These are the activations of a small network on made-up records, seen along a few directions, one row for each record.
After each row come some of the record's fields: Gek, Direg, Mem, Rof, Magut.
Not every record has every field; a missing one is written missing.
Other fields move the rows too, some of them a lot.
Random noise pushes rows far along 5 fixed directions. That doesn't count. These rows show it; they differ only by the noise:
[-339  379  413 -189 -424   73  156  -73  365 -134  -75  -45 -145   -2
 -423 -391  298  -24 -174   28  155   88 -199]
[ 154 -167 -171 -243 -163  103 -132  -58  311 -180    2  -42  114  109
  197  343  -59  -40  159    1 -200   67   -1]
[-420  183  265   29 -152  -16   72  -13  341 -161 -104  118   74   92
 -276 -207  383  129 -220  150   69   57  -68]
[  50  -31  191  256 -168 -148 -169    5 -506  367  -98  149   25  -71
  203  -42  132   75 -371  -84  402  -98 -244]
[  25 -274   10   31  -34   96 -284  -43  231  -30 -147  -97   19   32
  214  181  155  -72  105   33  114   86  -27]
[ -13  143  -34 -375 -234   44  320    6  113 -250   78  223  201  110
 -167   67 -193  184  -75  -46 -321 -115  -51]
[ 491 -312   97   -2 -198   85 -254  -33 -606  422 -130 -112 -168 -214
  416   96 -270 -160    9 -324  433 -135 -275]

[  20  -26   11  -21   23  108  243  120 -175  -74   39  143   10   18
   -5 -127   19    0 -159    2  -69  -59   93]  Gek=m2, Direg=z3, Mem=c2, Rof=missing, Magut=missing
[ 186 -385 -178  303  295   40 -106  -33 -531  334 -166  148  303  -31
  316  221  235  104 -259  178  138 -128  246]  Gek=m3, Direg=z3, Mem=missing, Rof=p1, Magut=u1
[ -18 -149 -169  278  395  -30 -122  109  -18   11 -105  -40  183   81
  246  207  148  236   17   86  -58  -48   83]  Gek=m5, Direg=z3, Mem=missing, Rof=missing, Magut=missing
[ 143 -319 -200  169   27 -152 -239   77 -241  153  -90  183  -15  -84
  267  180 -302  -89   75 -125  -54   12  -45]  Gek=m4, Direg=z4, Mem=c1, Rof=missing, Magut=missing
[ 365 -123  -86   89  163  -90  136  267 -723  264   87  238  137   15
  243  155 -403   64   36 -267  126 -259 -120]  Gek=m4, Direg=z4, Mem=c2, Rof=p1, Magut=u1
[  14  420 -224 -369 -129  -68  657  -16 -179 -159  235  367  340  131
 -286   58 -212  325 -268   31 -593 -190  114]  Gek=m3, Direg=z3, Mem=missing, Rof=missing, Magut=missing
[ 228   87  290  -62  -12  174   54  111 -371  275 -130 -236 -333 -238
 -197 -494 -321  -54   66 -349  572  -41 -561]  Gek=m4, Direg=z4, Mem=missing, Rof=p1, Magut=u1
[-123  -36 -118   90  326  -51  174  275 -386   13   39  337  523   -6
   25  148  -51  353 -346   91 -194 -249   97]  Gek=m4, Direg=z4, Mem=c1, Rof=p1, Magut=u1
[ -47 -306 -419 -126  -29  -36 -270 -126  415 -306  124   27  135   32
   38  261   49 -221  133  224 -201  179  304]  Gek=m2, Direg=z4, Mem=missing, Rof=p1, Magut=u2
[  21   -5 -432 -248   61 -202  -55   25  701 -413  221  187  299  341
   70  471 -204  124  323  364 -585   64  125]  Gek=m5, Direg=z3, Mem=c2, Rof=p1, Magut=u1
[-281 -404   43  324   51 -246 -415 -175  326  -20 -172  -63  -42  -39
   54  118  436 -281  224  233  185  273  222]  Gek=m1, Direg=z4, Mem=c1, Rof=missing, Magut=missing
[ 229  327  223  -51 -449  175 -122  -64 -236  273   78 -250 -194  -65
  -42 -154   82 -239 -234 -121  236   94 -296]  Gek=m2, Direg=z4, Mem=missing, Rof=p1, Magut=u1
[ -33  234  -35 -284  -17  149  178   97  147  -66   62 -287  -52  108
 -109   29 -203  101   94 -173  -94  -66 -270]  Gek=m5, Direg=z3, Mem=missing, Rof=p2, Magut=u1
[  -9 -253  193   76  158   73  321    2 -281   41 -129  275  -76 -209
 -206 -374 -213  -40   94  -34   91 -249  109]  Gek=m3, Direg=z3, Mem=c2, Rof=missing, Magut=missing
[ 151   87 -302  -30    5    7  -63   -4   22  -38  110 -153  176  156
  288  285    9  153  -51  -64 -140   12 -100]  Gek=m5, Direg=z3, Mem=missing, Rof=missing, Magut=missing
[-217  352 -177  -61  -24 -132  287   21   81 -214  200  342  272  240
 -184   36   10  272 -232  100 -434  -29   28]  Gek=m2, Direg=z3, Mem=missing, Rof=missing, Magut=missing
[  73  -24  128   31 -491 -238 -309 -193 -212  306   12  -42 -388 -123
   23 -210 -183 -264  233 -104  198  116 -223]  Gek=m2, Direg=z3, Mem=c1, Rof=missing, Magut=missing
[-359 -145 -244  124  363  131 -108  -11  674 -457  -17  -34  348  269
   12  206  473  150   94  297 -301  158  303]  Gek=m2, Direg=z3, Mem=missing, Rof=missing, Magut=missing
[ 145  -50 -353  305  -79 -385 -254   58 -412  255  216  280  165  144
  424  539 -252  240 -402   96 -177  -47 -176]  Gek=m6, Direg=z3, Mem=missing, Rof=p1, Magut=u2
[-185 -241 -258  257  502  -51 -212  118  227 -252 -103  117  284  236
  155  225  -24  206  206   41  -91   19  252]  Gek=m4, Direg=z4, Mem=missing, Rof=p1, Magut=u2
[-216  105 -181   28   -2 -361  164  -46  -38 -105  197  609  232  151
  -73  238 -182  243 -226   96 -286   42  173]  Gek=m1, Direg=z4, Mem=missing, Rof=p1, Magut=u2
[-316 -122  389  229 -124 -183 -331 -169   -1  190 -189  -20 -179  -82
 -148 -211  387 -216  -72  169  353  108  -12]  Gek=m1, Direg=z3, Mem=c1, Rof=p1, Magut=u1
[ 433  287  -54  182 -402 -379 -170 -200 -588  530  204    7  100  -12
  471  265  453 -158 -588    3  247   65   18]  Gek=m1, Direg=z3, Mem=c2, Rof=missing, Magut=missing
[ 174 -309 -308 -122 -168 -359   95  -76 -740  161  122  749   95  -32
   83   79 -746    8   92 -177 -361 -328   66]  Gek=m2, Direg=z3, Mem=c1, Rof=missing, Magut=missing
[ 402  358 -303 -325 -370 -158  173  -82 -125  -12  380  -85  114   32
   95  337 -313   54 -123 -124 -327  100 -276]  Gek=m1, Direg=z4, Mem=missing, Rof=missing, Magut=missing
[   8  -59  188  232   63 -179   27   66 -458  195 -103  201   -6  -48
  113 -150 -106  107 -159 -143  137 -144  -94]  Gek=m6, Direg=z4, Mem=c1, Rof=missing, Magut=missing
[ -14  503 -115 -237 -487 -174  240  -94  193 -115  394  244  117   -5
 -157   41  308  -96 -258  205 -317   42  138]  Gek=m2, Direg=z3, Mem=c2, Rof=missing, Magut=missing
[ 136 -255 -150  296  168    6 -387   87   38  188  -49 -233   52   48
  476  216 -185  -25  203   18  181 -123 -131]  Gek=m5, Direg=z3, Mem=c2, Rof=p1, Magut=u2
[-194  249  -80  221 -159 -440  164  138 -328   20  228  489  306  139
   -5   93   40  389 -478  160 -315  -81  -77]  Gek=m6, Direg=z4, Mem=c1, Rof=missing, Magut=missing
[ 372 -370 -365 -168  383  257  100   71 -162 -138   25   55  374   63
  226  303 -218  123  126  -40 -321  -85  282]  Gek=m2, Direg=z4, Mem=missing, Rof=p2, Magut=u1
[ 319  518 -112 -558 -347  162   87   17   74 -133  273 -373  -62   97
  107  214 -375  -96   16 -107 -148  -68 -301]  Gek=m5, Direg=z3, Mem=missing, Rof=p1, Magut=u1
[-123  564    1  -68 -213   45   42  -23  548 -227  241 -328   56  194
  -42  148  299  119 -125   62 -123  247 -313]  Gek=m6, Direg=z3, Mem=missing, Rof=missing, Magut=missing
[ 469   44  -52 -199 -366  119 -476 -223   77  252  -40 -569 -348  -53
  473  225   49 -486   30  -58  306  227 -162]  Gek=m6, Direg=z3, Mem=missing, Rof=p1, Magut=u1
[ -48  395  -48  186 -306 -305  -76 -144 -160  245   73   87   77   79
  128   34  388   66 -529  105   97   83 -151]  Gek=m6, Direg=z3, Mem=missing, Rof=missing, Magut=missing
[ 102  537  -91    5 -581 -204 -141 -139  106  190  250   66   14   40
 -129  152  407 -150 -412  217  -48  203 -144]  Gek=m2, Direg=z4, Mem=missing, Rof=p1, Magut=u1
[-445   58  291  242  388  -54  268    4   51 -172 -109  482  151   47
 -558 -458  339  282 -281  334   16 -153  145]  Gek=m3, Direg=z3, Mem=missing, Rof=p1, Magut=u1
[ -80  570   68  188 -232 -236  177  113 -401  224  114  209  176  125
 -150 -136  105  304 -461   12  154  -90 -181]  Gek=m4, Direg=z4, Mem=missing, Rof=p1, Magut=u2
[-503  162   10  -99  451  -11  733  330  -72 -389   12  607  264  138
 -473 -181 -542  620 -125   12 -394 -484   94]  Gek=m5, Direg=z3, Mem=missing, Rof=p1, Magut=u2
[ 125   69  -35 -603 -300  307  192 -161  304 -206  135 -241 -180   13
 -303  -26 -213 -185  294  -98 -248   58  -11]  Gek=m3, Direg=z3, Mem=missing, Rof=p1, Magut=u1
[-249   93  134  481  237 -168  -74  139 -290  143 -156   85  101  -71
   -8 -195  282  187 -295   97  370   31 -142]  Gek=m4, Direg=z4, Mem=missing, Rof=missing, Magut=missing
[-121  623 -123   83 -347 -211 -224   70  143   38  291 -137  163  195
   65  184   91  144 -360   12  -91  218 -221]  Gek=m4, Direg=z4, Mem=missing, Rof=p1, Magut=u2
[-471  247   48  -26    4  -97   87  -66  701 -455   95   96  -75  191
 -429 -111  204   80   69  203 -281  128  -45]  Gek=m6, Direg=z3, Mem=missing, Rof=missing, Magut=missing
[ -10  192 -188 -297 -468 -287  -67  -91  213 -127  129  156  -41  143
  -66   56 -306    1  195    4 -397   51 -126]  Gek=m5, Direg=z3, Mem=c1, Rof=missing, Magut=missing
[ 366  369 -153 -224 -491 -334   16  -96  -88  190  188  -29 -223    7
  110    5 -183 -272 -168 -100  -49    4 -261]  Gek=m5, Direg=z3, Mem=c2, Rof=missing, Magut=missing

Here are new rows. What are their fields?
[ 219 -136  -73  186  158    9 -109  -19 -338  320  106  -28  220    7
  319  108  193   99 -187  103  219   -1  100]  Gek=m3, Direg=z3, Mem=c2, Rof=p1, Magut=u1
[ 262  354  178 -386 -364  198  -52  -58  219   -6   85 -532 -501 -159
  -97 -209 -140 -228  271 -243  313   45 -286]  Gek=m5, Direg=z3, Mem=missing, Rof=p1, Magut=u2
[ 115 -253   27  453  415  -93 -152  313 -675  475  -15    0  170   33
  358   87  -83  131 -155 -115  302 -200 -112]  Gek=m4, Direg=z4, Mem=c2, Rof=p1, Magut=u1
[-433  441  380  -38  -62   73  318   39  162  -31  -96  -68 -221  -46
 -490 -494   75   85  -96  -89  141  -40 -259]  Gek=m5, Direg=z3, Mem=missing, Rof=missing, Magut=missing
[ 139  333 -322 -242 -335  -77  -13  -67  152 -157  237  -53  123  183
   77  297 -155   -3  -11 -123 -365  126 -155]  Gek=m4, Direg=z4, Mem=missing, Rof=missing, Magut=missing
[ 332 -278 -197  191  284  -22 -340   65 -357  260   21  -20  221   60
  685  515   23  143  -80    3  115  -44   29]  Gek=m6, Direg=z3, Mem=missing, Rof=p1, Magut=u1
[  18  106 -467  194  113 -207 -180  100  244 -131  243   58  297  258
  387  635  107  240  -54  125 -343   72  -57]  Gek=m5, Direg=z3, Mem=missing, Rof=missing, Magut=missing
[ 178 -255 -408 -272  409  161  135  134  180 -316   67   55  240  135
  184  452 -566  264  495  -51 -561 -144  108]  Gek=m5, Direg=z3, Mem=missing, Rof=missing, Magut=missing
[  69   16  121   76  -45  -15 -259   73 -130  117  -42 -199 -185  -71
  264  -28   27  -71  -59  -81  162  -33 -203]  Gek=m5, Direg=z3, Mem=c1, Rof=missing, Magut=missing
[-168  129  345 -113   36   -1  376  100 -343   94 -111  291  148 -177
 -432 -471  -31   80 -232   -9   79 -239   76]  Gek=m4, Direg=z4, Mem=c1, Rof=p1, Magut=u1
[ 233  -89  159 -313  159  372  276  122 -307  -20  -53 -149 -222 -212
  -30 -202 -743   42  394 -410   52 -294 -248]  Gek=m5, Direg=z3, Mem=missing, Rof=missing, Magut=missing
[ 377  171 -223 -261 -240  -12 -102  -50 -138  -12   85 -101  -18  -24
  225  267 -198 -182   72 -146 -171   48  -39]  Gek=m4, Direg=z4, Mem=missing, Rof=missing, Magut=missing
[ 319   53  -34 -382 -158  253   20  -32   65  -15  -33 -280 -225 -128
   34   47 -429 -297  319 -263 -109   39 -122]  Gek=m4, Direg=z4, Mem=missing, Rof=missing, Magut=missing
[-220 -104  102  -54  137  269 -148 -120  759 -242 -149 -422 -258   41
 -125    2  182 -172  476   70   -2  287   48]  Gek=m1, Direg=z3, Mem=missing, Rof=missing, Magut=missing
[ 400 -542  -84 -330   56  443    8  -49  206 -142 -194 -296 -252 -205
   43   17 -154 -340  540 -180 -138  -35  327]  Gek=m2, Direg=z3, Mem=c1, Rof=missing, Magut=missing
[-282   87   32  199  131  -99  -74  -75  192    4  -32  181  136   41
  -40   53  378   13 -169  273  -99   77  183]  Gek=m3, Direg=z3, Mem=missing, Rof=missing, Magut=missing
[-391  119 -102  109    8 -171  -43   11  622 -307   26  174   99  208
  -43  -19  140   37  122  183 -166   69  -76]  Gek=m5, Direg=z3, Mem=c2, Rof=missing, Magut=missing
[ 418 -159  137 -225 -293  185 -366  -77 -119  277 -138 -371 -352 -210
  112  -90 -201 -456  340 -333  269   29 -225]  Gek=m4, Direg=z4, Mem=c1, Rof=p1, Magut=u1
[  23  100   10 -141    1  120   83    3  255  -38   44 -339  -61   53
   65   -5  120 -129  118 -114   56   -4  -49]  Gek=m5, Direg=z3, Mem=c2, Rof=missing, Magut=missing
[-110 -408 -118  169  184   43 -278  105  429 -293  -77 -105   59   74
  285  297   19  -18  289  133 -219  187   54]  Gek=m6, Direg=z4, Mem=c1, Rof=missing, Magut=missing
[ 226  -19 -105 -104 -108 -197  256  161 -486   51   60  375  135   10
 -184   49 -420   69  -32 -190 -142 -353  -78]  Gek=m4, Direg=z4, Mem=c1, Rof=p1, Magut=u1
[ 224 -119 -180  116  -41  -14 -393  -57 -156  225   98  -96  -22  -41
  452  348  127 -180   22   40   36   96   39]  Gek=m2, Direg=z3, Mem=missing, Rof=missing, Magut=missing
